These are the activations of a small neural network, seen along a few directions. Each row is one input.
In each table, some parts of the input vary, and every possible input appears once, in random order.
A made-up example of a description, with smaller parts first: one of 5 places around a ring, together with either a single point or (one of 2 separate values, together with one of 4 places along a line) or one of 9 places around a ring.
Shared parts are said once, and a part with two or three values counts as separate values.

A family of inputs:
row 1: [  7  -3 -44 -53 -41  21  32 -19  19 -19 -20]
row 2: [ 91  51 108  -1  19   0   6  38 -25  11 -15]
row 3: [-30 -15  18 -35  18 -18  13 -15  -1  26  25]
row 4: [  8  -2  -9  71   7   7 -40   7 -36 -32  12]
row 5: [ 11 -15  -8  -2 -24  38 -29   3   1 -10  13]
row 6: [ -6 -11 -19  52  -4  -3 -23   0  -9 -23  -1]
row 7: [  9 -11   2  26 -13  47 -50  19 -34 -14  31]
row 8: [ -9  26   5 -15  24 -15  15   0  26  36   5]
row 9: [-11   1  27   0  19 -37  14  -2  13  40  10]
row 10: [-22  16  -1 -36  22 -17   5 -21  14  25   5]
row 11: [  0 -14 -28 -23 -28  30   0   0   6 -13 -13]
row 12: [-12  -9 -55   4  -8 -19  35 -17  20 -30 -41]
row 13: [-17  -8  40 -13  14 -30  14  -3   4  28  19]
row 14: [-19  -6 -35  26  -5  -4   8   9   3 -24 -30]
- What do these inputs look like to the network? => either a single point or one of 5 places around a ring or (one of 2 separate values, together with one of 4 places along a line)
- Which of the alternatives is row 2? => a single point
- Change only the place on the line of 4 in row 4. List by row number the other rows that result. => row 6, row 12, row 14

A family of inputs:
row 15: [-11 -52 -93   0 -60  27  34 -25   4 -78 -31]
row 16: [ 17  14  50  25   9  34 -57  23 -35  20  35]
row 17: [ 48  31  82 -15  20 -25  13  10  -1  17 -18]
row 18: [ 33  33  76 -40  22  11   0   7  -7  43   0]
row 19: [ -45  -64 -102   29  -45   10   43  -28   -2  -70  -32]
row 20: [-18  19  77 -19  47 -46  20  -7  -5  63  21]
row 21: [ 34  31  86 -68  22 -13  19   6   3  52  13]
row 22: [ 22  15  60  -1  18   2 -40   9 -13  37  47]
row 23: [-25   4 -96  30 -16   0  -3  -8  14 -61 -36]
row 24: [ 55  23  65 -18   2  12 -28  21 -14  22  22]
row 25: [-20  11 -94 -14 -23  46 -15  11  15 -48 -23]
row 26: [-39   2 -94   6 -14  30 -36 -23   7 -43  -1]
row 27: [-21 -15 -77 -24 -21   1  43  -4  49 -19 -61]
row 28: [-71 -31 -90  -2  10 -13  14 -28  29   2 -27]
row 29: [-62 -21 -88 -40  -9  13   8 -12  42   7  -2]
row 30: [ -3  28  79 -49  32 -22  11   3   4  73  39]
row 31: [ 24  22  70  20  25 -41  24   5  -6  34   5]
row 32: [-26 -58 -90 -15 -62  59   7 -19   8 -59 -12]
row 33: [ -56  -73 -100   21  -35   14   16  -43  -14  -57    8]
row 34: [ -65  -59 -109   -9  -54   44   -5  -22    4  -45    5]
row 35: [-50 -14 -93   9  -5 -17  44  -9  34  -8 -49]
row 36: [ 15  26  88 -14  36 -59  36   0   1  39  -1]
row 37: [-11  14 -95  12 -20  22   7  13   9 -61 -47]
row 38: [-23 -19 -86 -53 -25  19  28  -4  48  -8 -24]
row 39: [ 34  13  63  42  22 -33  -8  14 -20  13   3]
row 40: [ 14  10  77 -31  29  -9 -16  -4 -15  51  47]
row 41: [ -56   -3 -100   30   -9    8  -29  -14   11  -45  -11]
row 42: [ 65  18  70  12   4  -9  -1  24 -12  11   0]
row 43: [ 40  30 101 -41  17 -39  35   0   4  36 -13]
row 44: [  3  12  69  12  36 -38  -3   2  -4  46  41]
row 45: [ 12   7  59  35  30 -21 -22  -2 -23  28  41]
row 46: [ 12  -1  47  54  23   0 -50  13 -34   8  28]
row 47: [ 55  18  65   6   4  37 -46  22 -33   2   8]
row 48: [ 44   9  59  71   2 -12 -22  26 -25  -1  20]
row 49: [ 72  17  62  38 -12  11 -21  41 -24  -1   3]
- The inputs of row 42 and row 22 match in every part but one. If row 27 is changed in the same way as row 42 into row 22, which row does it become? => row 29
- What do these inputs look like to the network? => one of 5 places around a ring, together with either one of 3 separate values or one of 4 places along a line
- Change only the place on the line of 4 in row 24. List by row number the other rows that result. => row 18, row 21, row 47
- List by row number the other rows that have the place on the ring of 5 in common with row 46. => row 20, row 28, row 33, row 41, row 44, row 45
- Change only the choice among 3 separate values in row 19. List by row number the other rows that result. => row 23, row 35
